A small network was shown many inputs. Here are its activations along a few directions, one row for each input.
Each table varies a few parts of the input and shows all the possible inputs, shuffled.
A made-up example of a description, with smaller parts first: values(2) and (point or line(9) or (line(4) and ring(5))).
Shared parts are said once, and a part with two or three values counts as separate values.
In the rows, 128 means zero.

A family of inputs:
x1: [135 133 164 137 142  60  67 141 136 142 103 140 125]
x2: [126 125 157 139 139  68  61 138 152 146  88 141 133]
x3: [185  96 129 164  91 137 114 124 134  66 113  94 155]
x4: [ 54 186 201  76 156 112 182 141 121 107  99 142  65]
x5: [135  84 115 110 120 191 150  87 119 101 138  85 174]
x6: [ 96 125  63 117 148 162 120 122 155 180 121 143 141]
x7: [107 137  79 115 130 151 140 131 125 178 156 142 121]
x8: [152 141  81 168 120 105  90 161 154 140 115 152 107]
x9: [151 150 184 141 146  53 105 145 112 137 132 149 112]
x10: [176  86 125 167  92 141 108 120 150  72  96  94 162]
x11: [138  93 127 112 102 187 159  96 109 105 157  87 162]
x12: [148 109 135 121 120 182 176  97  91  97 165  98 159]
x13: [102 141 170  93 169 105 135 120  91 169 150 144 134]
x14: [ 84 122 147  84 169 114 103 112 118 174 126 136 150]
x15: [188 104 139 161  76 132 126 129 125  73 137  96 143]
x16: [129  75 111 114 120 193 144  85 137 107 121  85 181]
x17: [163 155 103 173 124  95 126 163 129 133 147 161  93]
x18: [ 89 126 159  84 151 109 116 119 109 176 144 137 137]
x19: [ 65 193 113 111 132 151 207 153 140 107 116 150  42]
x20: [155 144  93 165 105 100 104 163 143 144 137 151  96]
x21: [103 133  65 114 148 158 128 125 136 177 136 142 133]
x22: [142 133  77 169 120 112  83 157 171 145  99 152 116]
x23: [195 119 147 169  95 128 145 129 111  63 145 108 140]
x24: [104 144 169 103 100 189 228 109 121  25 114  97  89]
x25: [140 136 173 134 127  56  83 144 127 147 124 142 114]
x26: [117 150  89 126 148 146 158 133 107 170 164 151 115]
x27: [ 78 114 141  88 166 120  96 110 136 177 112 137 156]
- Changing only one part turns x14 into x5. The same change can be made to x13. Which row results? => x12
- What do these inputs look like to the network? => values(3) and (point or (values(2) and line(4)))
- Change only the line(4) part in x9. List by row number the other rows that result. => x1, x2, x25
- List by row number the other rows that have the values(3) part in common with x26. => x6, x7, x8, x17, x19, x20, x21, x22

A family of inputs:
x28: [175 159 175 185 120  15  59 185 135 108 103 153  98]
x29: [ 36 142 121  61 194 140 141 113 118 226 136 161 136]
x30: [121  69 210  71 109 207 209  55  82  39 138  44 182]
x31: [136 125 140 141 154  24  19 155 146 202 112 170 130]
x32: [161  81  18 153 124 167  84 113 147 185 152 123 179]
x33: [ 54 172 181  73 187  75 117 133 114 189 118 177  89]
x34: [115 185 169 129  97 134 207 149 116  56 133 129  54]
x35: [220  30 167 155  79 168 105  68 120  38 128  46 236]
x36: [209 140 126 208  68  97 111 170 146  60 114 127  95]
x37: [123  99  80 124 160 103  43 130 154 243 123 148 173]
x38: [190 105  38 197  77 176 127 137 159  86 124 113 137]
x39: [ 92 151  84 114 110 212 223 123 127  81 145 117  96]
x40: [ 65 133  67  76 162 210 186 103 113 174 161 133 136]
x41: [ 93 201 214 109 152  65 160 159 115 103 103 151  51]
- What do these inputs look like to the network? => values(2) and (point or ring(6))
- Changing only the values(2) part turns x36 into x34. The same change can be made to x37. Which row results? => x29
- Change only the values(2) part in x40. List by row number the other rows that result. => x32

A family of inputs:
x42: [185  76 157 138  91 108 106 116 111 123 157 101 191]
x43: [117  84 149  74 129 176 156  83 101 148 176 106 165]
x44: [ 93 154 180 133 201 103 165 125 140 120  76 142 148]
x45: [ 58 170 140  87 128  82 157 147 128 207 162 191  43]
x46: [104 131 108 114 189  71  10 137 132 182 100 153 127]
x47: [110 145 146  88 118 164 201 124  77  75 161 113  83]
x48: [ 55 166 147 111 122  76 132 172 182 190  99 159  63]
x49: [115 156  85 137 123 177 172 161 150  88  99 109 104]
x50: [ 69 159  93  70 198  90  84 132  84 222 162 158 131]
x51: [189 149 200 177 179  67 131 142 107 120 117 160 139]
x52: [107  86  97 127 126 179 128 113 159 159 113 103 180]
x53: [186  80  94 174 102 114 106 122 134 150 163 114 181]
x54: [141 103 179 110  89 137 104  85 127  66 101  88 145]
x55: [174 135 165 164  83 106 143 161  94  56 147 100 103]
x56: [152 121  48 171 103 177 103 126 160 109  99 155 141]
x57: [117 128  52 148 120 185 156 136 157 142  98 125 138]
x58: [144  61 150 106 105 147  93  85 143 104 115 106 176]
x59: [194 156  94 193 102 123 142 170 134  84 157 120 109]
x60: [183 111 192 145  80 104 118 120  94  89 149  82 153]
x61: [112 114 173  73 119 160 176  81  85 110 171  89 126]
x62: [123  93  87 110 139 189 155  87 122 179 174 123 160]
x63: [192 131  67 207  96 144 115 156 128 132 154 140 146]
x64: [144  70  88 145 114 158  88  97 165 127 118 128 176]
x65: [ 96 153 149 132 113  58  81 151 183 168  95 184  40]
x66: [ 66 147 109  91 192  87  64 157 137 206 104 130 145]
x67: [124 166  75 122 133 184 200 128 111 107 168 133  88]
x68: [127 137  42 136 131 196 178 106 116 162 161 146 119]
x69: [105 153 173 110 214 118 191 104  90 138 142 171 121]
x70: [138 129 148 125  90 137 132 129 120  31  98 106  91]
x71: [139 167 158 156  92  30  94 185 152 181 143 183  63]
x72: [101 113 174  95 107 145 153 100 129  95 106  64 146]
x73: [105  77 156  91 120 165 136 106 142 134 115  83 180]
x74: [157 154  79 155 105 160 128 144 161  56  99 135 105]
x75: [133 139 188 155 196  93 116 104 136  93  72 166 132]
x76: [ 98 139 152 112 107 157 171 148 117  58  99  87  99]
x77: [155 155 113 129 156  38  23 169  99 200 136 155 148]
- Changing only one part turns x42 into x58. The same change can be made to x77. Which row results? => x46
- What do these inputs look like to the network? => line(4) and (values(3) or ring(6))
- Change only the ring(6) part in x76. List by row number the other rows that result. => x49, x52, x57, x72, x73

A family of inputs:
x78: [137 152 194 129 124  74 132 148 105 118 137 138 100]
x79: [ 82 124 122 102 172  98  78 121 146 202 106 150 143]
x80: [163  95  84 149 129 153 110 117 124 142 145 116 177]
x81: [190 114  84 184 105 134 120 136 135 113 143 131 143]
x82: [173 131  88 171 105 101  94 153 134 154 153 151 120]
x83: [141 121 180 133  91 143 161 120 132  46 106  90 122]
x84: [139  88 125 116 145 153 120  94 115 143 142 108 184]
x85: [ 92 154 106  96 146 200 222 111 101 122 158 127 109]
x86: [ 69 168 111  80 149 168 200 129  99 162 171 147  85]
x87: [105 132  83 132 158 104  65 144 156 197 104 157 137]
x88: [132 111 175 107 143 135 138  99  99 106 135 109 161]
x89: [174  97  81 173  78 165 125 129 155  82 117 107 138]
x90: [ 76 143 173  93 170  80  96 129 132 166 100 153 119]
x91: [ 79 138 103  88 113 226 228 103 124  91 134 105 108]
x92: [144 112  89 137 129 117  84 133 123 185 156 136 156]
x93: [133 151  83 164 135  87  73 166 169 168 102 170 102]
x94: [128  74 118 106 114 180 127  88 138 111 118  85 181]
x95: [183 137 137 172 107 111 141 141 120  74 133 122 115]
x96: [ 99 168 186 122 150  57 112 158 142 134  92 158  82]
x97: [120 105 131 104 145 116  95 110 112 190 155 128 162]
x98: [126 171 137 151 136  62  93 173 154 131  93 163  72]
x99: [150  80  79 139 100 182 118 111 145 109 120  92 175]
x100: [121  98 168  99 112 164 145  92 125  77 114  85 159]
x101: [113 126 182  96 145  99 114 117  96 152 147 132 138]
x102: [166 119 134 163  78 144 145 133 142  45 109  96 111]
x103: [ 29 183 102  79 175 145 178 141 138 175 126 169  71]
x104: [165 154 143 159 107  74 116 161 118 117 143 144  90]
x105: [155 136 187 140 122 112 156 127 107  73 127 115 124]
- Changing only one part turns x85 into x103. The same change can be made to x95. Which row results? => x98
- What do these inputs look like to the network? => line(4) and (point or ring(6))
- List by row number the other rows that have the line(4) part in common with x99. => x83, x89, x91, x94, x100, x102
- Change only the ring(6) part in x79. List by row number the other rows that result. => x87, x90, x93, x96, x98
